These are the activations of a small neural network, seen along a few directions. Each row is one input.
In each table, some parts of the input vary, and every possible input appears once, in random order.
Descriptions start from the smaller parts, as in this example, which fits no table here: one of 2 separate values, together with either a single point or one of 11 places around a ring or (one of 6 places along a line, together with one of 8 places around a ring).
Shared parts are said once, and a part with two or three values counts as separate values.

Other details of the inputs shift rows strongly along two fixed directions, in all tables alike. That doesn't count.
To show where, the next rows are all for the same input, with only those details redrawn:
28	12	-38	-29	1	6	-44	-31	4	10	-11	-5	15	28
-29	7	11	2	37	29	-2	-7	0	-15	-31	-13	-1	2
-30	8	14	4	38	29	-1	-8	0	-16	-33	-11	-3	1
-29	8	12	4	39	28	1	-7	-1	-17	-31	-11	-1	1
-37	4	21	9	-4	10	60	45	-21	-46	13	30	41	-15
-29	7	11	3	38	27	1	-6	-1	-18	-29	-11	0	1
16	4	-25	-23	-38	-11	20	23	-19	-23	31	35	56	10
29	11	-41	-30	2	6	-43	-31	4	8	-8	-6	16	27

Table:
R1: 30	-2	-13	-5	-48	-18	28	17	-7	-17	32	30	43	-4
R2: -11	0	48	23	-23	6	59	49	-28	-20	30	31	-3	-46
R3: -17	24	20	-13	37	23	-3	15	-32	-7	-22	-12	-35	-1
R4: -27	0	14	11	28	-3	13	-15	5	0	-26	-35	-15	2
R5: 38	-3	-19	-12	-6	-7	-47	-40	24	34	9	-10	10	11
R6: 16	-28	-22	13	-61	-40	17	25	16	8	40	30	13	-6
R7: -32	-11	34	14	31	5	5	-12	14	10	-12	-23	-12	-11
R8: 44	-4	-22	-9	-15	-5	-39	-39	24	34	-1	-10	3	5
R9: -28	-19	29	39	23	9	-11	-1	37	9	-5	-1	-27	-9
R10: -7	17	14	0	28	36	3	7	-28	-14	-30	-8	-36	-10
R11: -38	-5	36	13	-9	-13	62	40	-13	-35	23	17	31	-15
R12: -41	-20	25	34	25	-3	-9	0	35	14	-4	-15	-32	-5
R13: 33	8	5	-18	-43	-26	14	33	-30	11	58	31	11	-9
R14: 26	-12	-17	-4	-55	-35	31	13	-1	6	36	21	35	-12
R15: -35	-1	10	9	-12	-4	75	43	-25	-45	-2	22	25	-21
R16: -32	-9	26	19	27	-5	16	-13	11	12	-19	-27	-19	-13
R17: -38	2	4	1	36	7	16	-5	-9	-11	-39	-26	-13	5
R18: 38	3	-24	-19	-3	-1	-39	-35	15	17	2	-9	14	24
R19: -19	-3	37	25	24	4	-18	16	6	19	2	-4	-65	-10
R20: 23	-4	-21	-7	-48	-32	35	17	-12	-13	26	19	37	-3
R21: 50	22	-16	-33	-4	-7	-46	-15	-17	28	9	-12	-22	22
R22: 18	-24	-32	5	-20	-37	-39	-23	29	39	6	-12	-20	17
R23: 28	12	-39	-30	-1	6	-43	-32	3	10	-10	-6	16	28
R24: -40	5	9	-5	39	15	5	-6	-3	-14	-30	-22	-6	5
R25: -1	14	29	14	25	29	0	1	-15	-4	-21	-18	-41	-18
R26: 46	-6	-20	5	-23	-4	-51	-13	14	36	17	6	-46	5
R27: 36	8	-44	-28	-7	6	-37	-30	2	7	-19	-7	9	20
R28: 22	-26	-13	18	-59	-27	13	29	19	2	48	43	21	-7
What is each input in this table made of?
> one of 4 places along a line, together with either one of 2 separate values or one of 5 places around a ring
Changing only the place on the line of 4 turns R6 into R20. The same change can be made to R19. Which row results?
> R21
A walk changes only the place on the ring of 5. It starts at R24 and steps to R17. List the rest of the walk in order.
> R15, R27, R23
Change only the choice among 2 separate values in R10. List by row number the other rows that result.
> R3

Table:
R29: -36	-2	9	13	42	25	-7	-17	17	-13	-38	-16	-7	1
R30: 15	5	-12	-18	-46	-20	33	39	-30	-22	32	31	24	0
R31: -7	-14	3	4	-48	-27	40	50	-13	-11	50	44	30	-14
R32: -27	-2	39	29	30	20	17	4	17	-2	-14	-12	-27	-20
R33: 6	-15	-1	6	-40	-13	21	32	-5	-2	43	39	27	-8
R34: -16	11	22	10	33	34	-3	-8	-3	-9	-36	-16	-29	-9
R35: 8	3	-10	-14	-41	-14	26	42	-28	-23	32	39	25	0
R36: -20	-5	22	31	28	8	0	-14	14	5	-27	-26	-31	-15
R37: 49	9	-43	-38	-11	-5	-64	-41	8	26	5	-10	18	36
R38: 25	-6	-25	-4	-12	-18	-29	-22	12	26	4	-14	-16	20
R39: 3	-6	-17	-7	-42	-22	46	23	-12	-23	22	27	55	-3
R40: -23	10	19	4	44	20	5	-3	-10	-3	-27	-22	-29	-5
R41: -35	7	24	3	43	14	3	-13	-3	-6	-29	-32	-18	-1
R42: 10	6	3	-7	-43	-18	57	43	-38	-27	40	39	42	-17
R43: 67	-4	-54	-23	-22	-13	-74	-57	27	44	6	-17	-11	30
R44: -28	-4	40	27	27	7	22	2	7	-1	-17	-12	-26	-24
R45: 12	-1	-40	-21	-4	-12	-19	-25	9	12	-13	-13	14	25
R46: 8	-5	0	-5	-45	-34	32	32	-7	-5	43	29	19	-7
R47: 61	6	-56	-36	-20	-23	-87	-51	26	54	11	-17	-16	37
R48: -25	12	24	14	39	34	-7	-1	-3	-12	-34	-10	-30	-5
R49: -35	3	38	13	38	19	22	-1	-6	-16	-28	-23	-5	-14
R50: 55	3	-39	-24	-19	-16	-67	-37	24	42	11	-1	-5	25
R51: -35	0	15	19	39	26	9	-14	14	-15	-40	-20	-2	-9
R52: -42	-1	8	12	45	17	-1	-10	13	-10	-38	-21	-11	6
R53: -30	8	32	16	43	31	9	12	-8	-16	-22	-3	-16	-14
R54: 72	16	-57	-43	-8	3	-75	-55	6	39	-3	-16	-2	28
R55: 63	-4	-50	-29	-22	-18	-71	-56	19	60	-4	-20	-12	26
R56: -33	-8	25	17	32	8	-3	-7	12	11	-25	-24	-40	-14
R57: 13	-1	0	-13	-35	-10	36	25	-15	-22	35	28	50	-4
R58: -30	-9	34	30	29	22	13	1	13	2	-18	-13	-26	-21
R59: -34	-6	22	29	32	11	-4	0	14	0	-15	-19	-35	-6
R60: 10	-14	-4	12	-45	-20	24	33	-2	-16	45	39	29	-7
R61: 2	2	1	-8	-38	-19	49	57	-36	-30	47	48	41	-8
R62: 2	-1	-3	-17	-33	-21	29	32	-20	-21	37	30	47	8
R63: -26	10	28	16	30	25	18	5	-12	-14	-35	-15	-27	-18
Changing only one part turns R34 into R30. The same change can be made to R43. Which row results?
> R38
What is each input in this table made of?
> one of 5 places around a ring, together with either one of 3 separate values or one of 4 places along a line
Change only the choice among 3 separate values in R47. List by row number the other rows that result.
> R31, R59
List by row number the other rows that have the place on the ring of 5 in common with R33.
> R29, R37, R48, R50, R53, R60
